Each row below holds a small network's activations on one input, seen along a few directions.
Each table varies a few parts of the input and shows all the possible inputs, shuffled.
A made-up example of a description, with smaller parts first: one of 4 places along a line, together with either a single point or one of 9 places around a ring or (one of 2 separate values, together with one of 8 places around a ring).
Shared parts are said once, and a part with two or three values counts as separate values.

Other details of the inputs vary at random and push rows far along two fixed directions, the same in every table; ignore that.

A family of inputs:
row 1: [-23  45 -38  40 -42 -35  -8  -3 -39  53 -29 -28   3  -4 -51]
row 2: [ 11   0  42   5  56   2 -11 -36  26 -60   5 -29  32  34  46]
row 3: [-11  12  28  -1 -12   5   9  19  -1   1  14  24  -9 -19   4]
row 4: [-28  63   7  23 -33 -22  -8  -5 -19   2   8 -12   7 -18 -26]
row 5: [ 24 -78  11 -40   1  35 -22  27  30 -13  35  51 -37   8  10]
row 6: [ -1  52  15   7 -19   4  40  26 -25  -8  -7 -25  -6 -24 -10]
row 7: [  3  52 -20  43  39 -43 -15 -57 -12 -29 -33 -96  45  48  -7]
row 8: [-20  47 -36  10 -33 -15  -5 -24 -25  10  -9 -30  13 -20 -35]
row 9: [-24  38  -8  44  -8 -35  11 -11 -26  54 -35 -12  19   2 -15]
row 10: [  0  13  24  -8  55 -12 -18 -43  34 -72  24 -19  35  23  39]
row 11: [-13  87  -6  31 -38 -27  -4  -1 -38 -19  -3 -68  -2   0 -49]
row 12: [ -7  48 -22  24 -10 -36  37  12 -16  19  -9 -14   9 -15 -23]
row 13: [ 13 -80   7  -2  27  11  -8   1  18  41 -18  43   0  26  32]
row 14: [-23  99   9  49 -25 -20  18  -9 -47   0 -32 -70  23 -11 -24]
row 15: [-17 -15  18  -2 -66  18   2  54 -15  64  14  71 -41 -44 -26]
row 16: [ -6  -9 -41 -11 -67  17  -3  30 -32  51 -11  12 -35 -35 -45]
row 17: [ -2  -4  11  -5  63  -1  -6 -63  31 -40  -3 -15  53  19  50]
row 18: [ 26  -2  18 -18  52  10   8 -17  21 -68   4 -35  16  25  36]
row 19: [  9 -57  10 -33   5  22 -27   9  32 -16  37  48 -22   2  12]
row 20: [  1   4 -13 -22 -19   8   3  15   1 -11  21  11 -18 -21 -14]
row 21: [  1 -17  29 -10 -35  29  15  52 -13  25   7  37 -35 -27  -4]
row 22: [  3 -84  -9 -37  -2  29 -43  -3  32  14  30  73 -21   2  11]
row 23: [ 17 -14  16  -2  52   7 -22 -37  22 -53  -2 -37  26  37  35]
row 24: [ -2 -12 -25  -7 -61  26  10  43 -38  55 -21  15 -34 -38 -34]
row 25: [ 15  17 -32   8 -20 -18  33  30 -16  15 -12 -24 -22  -3 -37]
row 26: [ 36 -75  -4 -26  29  19  23  29  26   4  -1  27 -24  19  22]
row 27: [ 10  -8   0  -4  47   0 -34 -48  22 -60   5 -42  28  37  27]
row 28: [-39 107 -26  34 -26 -36  10 -40 -40   2 -21 -58  39 -22 -35]
row 29: [ 16  -7   1   7   9  -3  46  31  -4  18 -15   3 -10  -1   5]
row 30: [-15 -13 -18  19  -4 -19 -13 -12  -2  53 -14  27   9   8  -6]
row 31: [   7 -104    5  -49  -16   40  -45   28   33   25   40  101  -47   -8
    6]
row 32: [-30  51  -7  21 -31 -19  -9 -17 -18  17  -2  -8  13 -18 -24]
row 33: [ 15 -98   6 -40  26  46  -8   1  34  15   3  67  -6  -2  48]
row 34: [  9  -7  20   0 -17  15  -9  24  -9  -3   2  -6 -19   3  -7]
row 35: [ 14  -2  11   5  75 -22  25 -31  33 -39  -2 -17  39  32  46]
row 36: [-19  -4  11   5 -14   8  -5  -1  -3  29  -1  29   2 -19   6]
row 37: [ 12 -28 -12  16  -3  -5  -4  10 -14  42 -32  -6  -8  22  -7]
row 38: [-11  10   6 -11 -55  15  33  56 -23  40   9  44 -32 -52 -21]
row 39: [-11   7  -7 -20 -36   8  11  31  -8  21  21  42 -27 -37 -23]
row 40: [ 20 -21 -13  -8  58 -18   8 -27  37 -40   8 -11  20  34  26]
row 41: [ 22 -12   3 -29  48   6  -6 -23  28 -70  16 -24   8  26  26]
row 42: [ 21  -1  29  -6  50   6  -7 -20  22 -70   9 -39  18  32  35]
Each input here is: one of 6 places around a ring, together with either one of 2 separate values or one of 5 places along a line.
- Changing only the place on the ring of 6 turns row 12 into row 35. The same change can be made to row 32. Which row results? => row 36
- Changing only the place on the ring of 6 turns row 34 into row 31. The same change can be made to row 26. Which row results? => row 40
- Which other rows does row 24 become when the place on the ring of 6 takes its other values? List them by row number. => row 8, row 16, row 17, row 28, row 33
- Which other rows does row 40 become when the choice among 2 separate values takes its other values? List them by row number. => row 1

A family of inputs:
row 43: [-10  63  18  15 -14 -10  -5 -23 -19 -31   0 -42  20  -8  -5]
row 44: [-20  69 -32  49 -63 -31   2  21 -52  53 -33 -49 -10 -13 -68]
row 45: [-18  45 -15  29   6 -16 -17 -36  -7  -3 -20 -42  38   9  -5]
row 46: [ 13  20  33   8  44  -7 -11 -32  15 -67  13 -45  23  34  28]
row 47: [ -4  24  30  -1  18   6 -14 -36   9 -44   8 -16  23   9  26]
row 48: [  3 -26  22 -13 -37  23   9  61  -6  32  19  52 -43 -27  -8]
row 49: [ 23 -73  25 -28  42  30 -32  -8  43 -38  29  24 -10  27  39]
row 50: [  9  27  43  10  57 -13   6 -28  21 -72  15 -38  31  29  34]
row 51: [-16 -18  18 -19 -43  37  -7  32  -2  34  12  54 -32 -38  -6]
row 52: [-16   5   7  14  40 -11  -8 -48  14 -11 -14 -12  43  19  34]
row 53: [  2 -69   7 -19  47  19 -29 -35  39   2   3  47  19  21  53]
row 54: [ -8  46 -16  45   2 -31 -11 -19 -18   2 -30 -60  24  23 -18]
row 55: [ 10  10  -3 -19  14  -2 -19 -35  16 -56  25 -18  12  15   0]
row 56: [  0 -79  -8 -17 -45  24  -1  62   0  98  -7  89 -49 -21 -17]
row 57: [  6  -8   0  20  44 -19 -22 -42  19 -17 -17 -34  32  45  25]
row 58: [ 49 -70  11 -46  63  40  28  11  42 -65  17   7  -7  28  53]
row 59: [-14 -18  25 -20 -39  29   7  39  -5  32  15  68 -26 -44  -3]
row 60: [  8 -51  39 -31  40  27 -16 -16  38 -32  25  49   6   5  46]
row 61: [  7 -52  38 -31  38  29 -20 -21  36 -33  24  41   7   6  46]
row 62: [-13  54  -3  43  21 -38   3 -32 -12  -1 -28 -62  37  32  -6]
row 63: [  3 -77 -39 -32 -50  26 -22  43   3  75  16  87 -48 -29 -32]
row 64: [-27  97 -17  19 -80 -23  29  29 -57  12   8 -21 -25 -51 -67]
row 65: [ -1 -74 -34 -33 -46  25 -15  42   2  69  16  81 -43 -25 -23]
row 66: [ 17 -35 -15 -10 -16  -4  60  64   8  63  -8  56 -20 -29  -1]
row 67: [  1  60  17  27 -14 -13   0  -5 -25 -28   2 -55   9   2 -18]
row 68: [ 12  56   9  15  -6  -9   1  -4 -30 -41 -12 -83   8   4  -5]
row 69: [  36 -101   -9  -17   57   23    2  -14   41  -17  -14    3    8   38
   55]
row 70: [-26  66 -45  30 -61 -30   4   5 -45  47 -16 -27 -10 -30 -65]
row 71: [-36  73 -16  39 -53 -20   6   3 -46  50 -34 -25   7 -26 -42]
row 72: [ 24  41  28   1  50 -17  53  12  22 -71  17 -28  31   9  32]
row 73: [-14  61   1  43  21 -45  20 -19 -15   3 -29 -51  38  19  -7]
row 74: [ 15 -57   8 -45  43  22 -25 -26  54 -57  36  33  -4  20  38]
row 75: [ 24 -76  -3 -32 -50  55  19  75 -10  38  10  57 -61 -34 -12]
row 76: [-22  42 -20   1 -90   4  16  50 -44  42  10  24 -48 -56 -64]
row 77: [-30  58   2  32  24 -32  13 -38  -9   1 -23 -35  49   2   9]
row 78: [-29  52  -1  33   7 -27   9 -29 -17   8 -27 -27  38  -1   3]
row 79: [  4  89  -3  22 -57 -12  60  69 -69  11 -25 -51 -33 -33 -54]
row 80: [ 17 -79 -16 -29  59  10 -36 -41  51 -14  20  45  11  24  42]
row 81: [ -1 -47  -4   4 -21  -3   8  31  -5  65  -8  52 -23  -2  -6]
row 82: [ 15 -72   5 -40 -49  48   2  86 -20  59   4  71 -74 -33 -23]
row 83: [ 12  10  19   3  24   3 -20 -21  14 -50  16 -39  13  27  11]
row 84: [-10 -27   8 -19 -50  34 -16  32  -5  29  14  49 -34 -36 -12]
row 85: [  1  16  18  -6   9  10 -23 -32  12 -41  11 -17  17  10  15]
row 86: [ -3 -34 -12 -30 -52  24 -11  32   0  20  29  52 -46 -37 -30]
row 87: [ -1  43 -10  22  17 -25   6  -9 -22   3 -49 -73  15  28 -12]
row 88: [ -7 -53 -10 -39 -53  36   0  58   0  36  29  79 -58 -41 -19]
row 89: [ 16 -80 -13 -31  65   4 -28 -41  46 -14  21  47  16  22  43]
row 90: [  7  11  -2 -13  15  -3 -14 -35  16 -57  25 -19   9  13   3]
row 91: [ -3  27  10 -10  36 -10   3 -36  26 -71  27 -11  19   8  17]
row 92: [ 38   1 -12   5  72 -14  48 -35  21 -46 -28 -65  36  43  30]
row 93: [  7   1   4  21  52 -22 -17 -44  15 -20 -18 -36  38  46  28]
row 94: [-32  61 -19  35 -59 -20   3   4 -45  50 -32 -20   5 -25 -44]
row 95: [ -5  74  26  30  -2 -19  14  -1 -22 -34   3 -58  13   1 -12]
row 96: [-30  73 -43  30 -57 -32  13   6 -50  52 -15 -23  -6 -32 -66]
row 97: [ 35 -99  -5 -23  61  19 -35 -25  42 -12 -11   9   3  46  56]
row 98: [ 34 -88   6 -31  82   3  18   2  48 -20 -15  11   6  43  48]
row 99: [-32  79 -42  33 -58 -43  24   9 -55  49 -16 -21  -5 -36 -65]
row 100: [ -9  72  21  30  -5 -11   8  -2 -16 -28   3 -57   7   0 -13]
row 101: [ -7 -67 -27 -35 -37  16   3  47   4  73  19  94 -37 -29 -14]
row 102: [ -5   0  -4  12  38 -13 -25 -52  14 -22 -10 -19  44  28  28]
- Changing only one part turns row 85 into row 45. The same change can be made to row 64. Which row results? => row 99
- What do these inputs look like to the network? => one of 2 separate values, together with either a single point or one of 5 places around a ring or (one of 3 separate values, together with one of 8 places along a line)
- Which other rows does row 54 become when the place on the line of 8 takes its other values? List them by row number. => row 44, row 56, row 57, row 62, row 73, row 81, row 93

A family of inputs:
row 103: [ 17  49 -19  15  16 -23  31  -4  -7 -44  -9 -70  14  11  -8]
row 104: [-23  53 -16  13 -42 -12  57  39 -46  62 -29   2 -13 -44 -32]
row 105: [ -3  92  -3  23 -30  -9  19  -9 -31 -37 -10 -80  16 -16 -29]
row 106: [-13 -37  19 -31  -6  43  10  12  10  24   6  65  -8 -34  29]
row 107: [-24  92  -2  36 -24 -17  25 -21 -30 -13 -20 -66  32 -25 -19]
row 108: [ 15 -74 -10   1   1   7 -29  13   4  59 -21  33 -27  33  -4]
row 109: [ 27 -74 -37 -34  -2  28   5  23   0  30 -15  27 -30   3  -3]
row 110: [ 17  10  46  -6  57 -10  25   6  23 -55  11 -11   8  21  37]
row 111: [-18  67 -27  17  12 -56   5 -39   4 -26  11 -36  30   3 -18]
row 112: [ -1 -48  22   3  15   3   5  18  12  64 -14  67 -11  11  23]
row 113: [-37  58  12  28 -52  -4  14   6 -43  48 -22   1   9 -43 -20]
row 114: [ 10   6  22 -10  33  12   7 -20  25 -61  20 -16  20   1  35]
row 115: [ -2 -58  15  -6 -15  25 -56  -1  -1  30  -5  32 -16  18   7]
row 116: [  3  -6 -28   3 -33   0  46  39 -14  56 -16  22 -16 -31 -21]
row 117: [ -9  -2 -14 -18  21  -7 -50 -55  35 -49  37   1  23  15   7]
row 118: [  9 -13  -4  -8  29  16 -10 -40  21 -41   4 -25  23  12  27]
row 119: [ -9  66 -15  61  -7 -50   9 -15 -33  24 -35 -66  22  27 -32]
row 120: [-15  -1  49  16  36  -2 -24 -36  11 -10  -1  12  33  22  41]
row 121: [ -6 -11  33  23  33  -7 -29 -37  21 -12   0   0  32  30  35]
row 122: [ 27 -28 -25  -8  48  -3  16 -26  20 -22 -12 -23  23  28  24]
row 123: [ 20  -9   7 -25  28  25 -22 -23  12 -63   6 -39   4  18  18]
row 124: [ -1 -62  -6 -21 -18  33 -44  -4  -4  27  -9  33 -16  -1   8]
row 125: [-10 -53   7  -6 -10  24 -12  -1  14  32   2  52   1 -16  22]
row 126: [-18 -29  -9 -35   6  -8  -6   4  26  24  32  88 -12 -19   1]
row 127: [-20   8  -2 -13  25 -13 -35 -54  38 -47  42  13  28   2  17]
row 128: [-30  24 -17  15 -73 -13  43  60 -59 113 -32  43 -32 -53 -43]
row 129: [ -4 -30  35 -36   2  37   9  22  15  -7  21  55 -14 -31  28]
row 130: [ 36 -57   7 -29  -2  27   1  55   6 -11  11  15 -50  14  -9]
row 131: [-21  58 -17  -2  -5 -22 -49 -55  -4 -49  12 -55  22  11 -22]
row 132: [ 22  -4  32 -10  25  17 -16  -3  23 -69  26 -27   1  23  22]
row 133: [ 36 -11  18  -1  44  -8  10   8  29 -59  14 -35  -2  39  17]
row 134: [ -6 -68 -14 -10 -50  37 -24  31  -4  68   1  66 -29 -29  -6]
row 135: [-10  59  -2   9 -40 -13  65  53 -41  33 -17  -1 -24 -46 -35]
row 136: [-12  86 -17  21 -29  -6   2 -27 -47 -18 -29 -86  21 -11 -31]
row 137: [  7  53   6  27 -47 -17  50  70 -33  17   2 -14 -34 -25 -48]
row 138: [ 12   2  44  -3  32  12  -5   0  27 -64  30 -11   7  15  31]
row 139: [-19  39 -30  39 -47 -26  38  28 -42  75 -32  -5  -6 -28 -41]
row 140: [  9 -20  13  31  50 -30  -2 -30  23   1 -11  -7  31  47  30]
row 141: [ -8  67 -37  42 -10 -38   8 -23 -49  17 -48 -82  23  16 -37]
row 142: [  3  18  61  -8  41  10   1  -6  22 -67  24  -9  12  10  41]
row 143: [ 33 -21 -12 -22  46   7   7 -10  15 -52  -8 -44   3  32  14]
row 144: [ -3 -63  15   6 -19  19 -42   5  11  34   3  45 -12  10  10]
row 145: [-29  19  18 -18  30  -9 -28 -52  28 -44  38  27  28  -4  23]
row 146: [  2 -58 -50 -37  -9   5 -40   5  14  22  21  50 -32   5 -27]
row 147: [ 20 -52  23 -37 -51  49 -25  66  -7  10  23  39 -67 -17 -25]
row 148: [ 17 -77 -34  -3   4   8   1  15  10  55 -16  41 -10   9   5]
row 149: [  1  47 -24  16 -51 -14  64  56 -37  29 -11 -11 -26 -42 -47]
row 150: [  5  -8 -34  -8  39 -29 -23 -42  33 -35  24  -7  21  28   2]
- What do these inputs look like to the network? => one of 2 separate values, together with one of 4 places along a line, together with either a single point or one of 5 places along a line
- Changing only the place on the line of 4 turns row 129 into row 105. The same change can be made to row 120. Which row results? => row 144
- Changing only the place on the line of 4 turns row 116 into row 122. The same change can be made to row 111. Which row results? => row 150
- A walk changes only the place on the line of 5. It starts at row 112 and steps to row 128. List the rest of the walk in order. => row 104, row 135, row 110
- List by row number the other rows that have the place on the line of 4 and the choice among 2 separate values in common with row 124. => row 115, row 123, row 131, row 136, row 147
- Which other rows does row 136 become when the choice among 2 separate values takes its other values? List them by row number. => row 109
- Which other rows does row 134 become when the choice among 2 separate values takes its other values? List them by row number. => row 148
